A small network was shown many inputs. Here are its activations along a few directions, one row for each input.
In each table, some parts of the input vary, and every possible input appears once, in random order.
A made-up example of a description, with smaller parts first: values(2) and (point or line(11) or (ring(5) and line(6))).
Shared parts are said once, and a part with two or three values counts as separate values.
In the rows, 128 means zero.

A family of inputs:
x1: [145 151 170 125  90 168 123 106 129 186 182 143]
x2: [119  98 170  80 160 134 123 113 144 142 111 107]
x3: [143 121 156 115 184 106  98 134 131 126  88 117]
x4: [126 169 126 141 118 129  90 183 157  71 155 144]
x5: [149 138  80 126 120 150 131 181 129 104  84  94]
x6: [142 116  91 126  73 152 133 160 138 138  91  94]
x7: [112  92  59 134  70 130 139 121 103 101 125 113]
x8: [ 58 145 179 145 231 101 147 185 170 132 166 197]
x9: [133 116  52 152  72 128 142  82 103 157 127 117]
x10: [137 100 116 155  50 127 166  50 105 162 137 117]
x11: [118 148 181 101 152 138 107 111 160 135 173 157]
x12: [137 141 153 118 169 122 104 165 130  89  67 109]
x13: [154 135 138 121  70 158 179 104 115 187 106  79]
x14: [118  81 134 112 168 111 130  59 121 117 136 140]
x15: [119  84 132 102 131  97 144  67  95 132 152 115]
x16: [123 114 117 151 167  95 101 108 121  62  97 141]
x17: [145 129 117 126 146 121 118 196 132  83  89  91]
x18: [132 178 158 117 184 123  87 138 133 113 155 152]
x19: [168 115 164 106 103 161 153 112  99 200 100 111]
x20: [126 177 101 133  46 162 118 134 142 166 165 135]
x21: [149 156 181 107 123 126 123 117 141 162 174 153]
x22: [121  95 122 133 178  84  97  83 110  92 119 142]
x23: [140 165  97 146  69 163 112 155 160 131 154 142]
x24: [150 106 159  94 139 120 135 104 139 173 117  96]
x25: [143 110  62 151 102 118 133 143 100  72 106 144]
x26: [139 182  96 146 101 151 110 179 144  93 148 145]
x27: [ 62 103 164 135 251 101 164 184 146 143  94 145]
x28: [138 177 149 137  55 169 155 102 139 176 174 121]
x29: [125 103  83 155 138  91 117 138 119  52 117 124]
x30: [149 139  84 128  77 153 141 136 126 185  99  84]
x31: [137  85 125 125 105 138 149  64  76 165 149 120]
x32: [112 185 158 133 157 125  83 160 147  74 145 140]
x33: [ 54  69 147 147 225  71 169 149 118 107 123 196]
- Describe the family of inputs behind these rows. => values(3) and (point or ring(10))
- The inputs of x27 and x33 match in every part but the values(3) part. If x2 is changed in the same way as x27 into x33, which row does it become? => x14
- Which other rows agree with x21 in the values(3) part? List them by row number. => x1, x4, x8, x11, x18, x20, x23, x26, x28, x32
- A walk changes only the ring(10) part. It starts at x14 and steps to x22. List the rest of the walk in order. => x16, x29, x25, x7, x9, x10, x31, x15

A family of inputs:
x34: [105  83 154 124 221 105 167 136 102 152  93 146]
x35: [124 131 134 132  90 143 159 103 136 165 147 129]
x36: [113 118 123 132  89 131 157 100 121 163 143 127]
x37: [123 155 103 156 100 127 132 144 138 113 134 128]
x38: [ 76 100 102 114 189 116 104 166 167  61 128 140]
x39: [ 93  97 130 123 201  88 113  97 139  46 137 148]
x40: [157 137 103 123 105 132 106 142 108 111 111 115]
x41: [134 164 109 149 102 139 128 148 146 114 138 119]
x42: [105 135 188 137 208  84 110  90 121  97 159 181]
x43: [156 160 118 127 105 151 113 147 138 112 120 116]
x44: [158 149 112 125 110 141 105 143 122 112 118 110]
x45: [151 101 120 106  95 129 140 101 101 160 127 117]
x46: [124 143 142 122  92 152 151 102 137 161 149 120]
x47: [144 117  86 146 101 115 126 142 111 110 115 126]
x48: [152 114 129  99  99 143 131 102 105 162 131 110]
x49: [129 121 181 127 164 119 132 178 154 110  77 108]
x50: [148 121  94 135 103 133 108 135 103 108 106 125]
x51: [156 129 137  94 101 150 132 105 119 162 136 108]
x52: [109  97 160 133 220  78 124 119 141 122  73 103]
x53: [146 170 115 137 104 146 121 151 145 115 130 115]
x54: [125 124  88 162 100 124 125 132 117 108 119 133]
x55: [ 86 135 137 120 194 127  96 206 171 119 135 168]
x56: [137 149 149 111  96 163 144 104 141 166 146 114]
x57: [118 138  95 162  97 125 131 139 129 112 123 135]
x58: [125 101 116 132  92 125 154  98 110 161 144 127]
x59: [134  94 118 122  94 128 143  95  97 157 137 122]
x60: [110 158 194 138 209 108 100 157 141 143 164 189]
x61: [147 143 146  97 100 161 134 103 125 162 143 104]
- Describe the family of inputs behind these rows. => values(3) or ring(5) or (values(2) and ring(10))
- Which other rows does x37 become when the values(2) part takes its other values? List them by row number. => x35

A family of inputs:
x62: [156  51  94 115  73 135 182  95  92 185  83  76]
x63: [ 83 134 151 173 198 107 188 142 149 120  96 124]
x64: [157 212  87 155  66 161  86 156 163  73 167 132]
x65: [ 86 124 163 180 184  92 148 129 156 132 128 143]
x66: [149 225 192 108 103 166 101 113 139 153 191 149]
x67: [149 108 187  88 112 152 169 109 116 239 120 105]
x68: [153 129  40 161  42 138 118  93  90  73 126 112]
x69: [156 143 194  96 103 136 150  27  94 198 166 137]
x70: [166 131 136 157 222  71  79 186  69  96  64 155]
x71: [ 74 101 119 135 168 109 124 130 139 133 162 195]
x72: [ 69  83  97 117 170 139 141 149 137 111 168 179]
x73: [159  80  98 125  67 118 160  22  68 143 141 105]
x74: [144 105  31 143  44 143 134 170 116 118  76  80]
x75: [146 184  81 136  70 166 106 228 179 116 125 105]
x76: [115 110 129  48 242 121  93  94 148  67 104  86]
x77: [ 73 111 142 168 170  84 117 134 139 137 148 174]
x78: [130  82 179 102 160  83  89 137 144  20  87 130]
x79: [139 191 186  97 111 183 119 190 167 192 148 118]
- Describe the family of inputs behind these rows. => values(3) or line(5) or (values(2) and ring(5))

A family of inputs:
x80: [110 117 206 103 186 123 146  99 129 186 150 142]
x81: [160 129  52 141  31 154 133 132 110 115 107  91]
x82: [159 159  69 145  27 160 123 140 124 125 137 108]
x83: [126 124  66 150 133 110  97 177 136  48  89 121]
x84: [ 90 124 154 142 217  92 111 149 148  86 131 163]
x85: [145 123 144 113  72 149 162  62 107 195 155 114]
x86: [121 154  82 152 131 117  88 185 153  51 125 141]
x87: [109  68 172 111 184 101 158  73 108 168 122 132]
x88: [ 95  96 136 136 219  85 119 145 131  77 101 147]
x89: [166 176  89 132  32 174 118 162 135 135 134 105]
x90: [156 143 164 102  76 166 152  85 110 206 154 114]
x91: [130 172 101 141 136 132  87 204 160  67 118 136]
x92: [ 98 141 172 132 220 106 108 170 157  99 126 157]
x93: [150  92 128 109  72 143 168  56  91 185 123  99]
x94: [103 101 185 111 184 109 150  80 120 177 149 150]
- Describe the family of inputs behind these rows. => values(3) and ring(5)
- The inputs of x91 and x90 match in every part but the ring(5) part. If x86 is changed in the same way as x91 into x90, which row does it become? => x85
- Which other rows does x83 become when the ring(5) part takes its other values? List them by row number. => x81, x87, x88, x93
- Which other rows does x94 become when the values(3) part takes its other values? List them by row number. => x80, x87
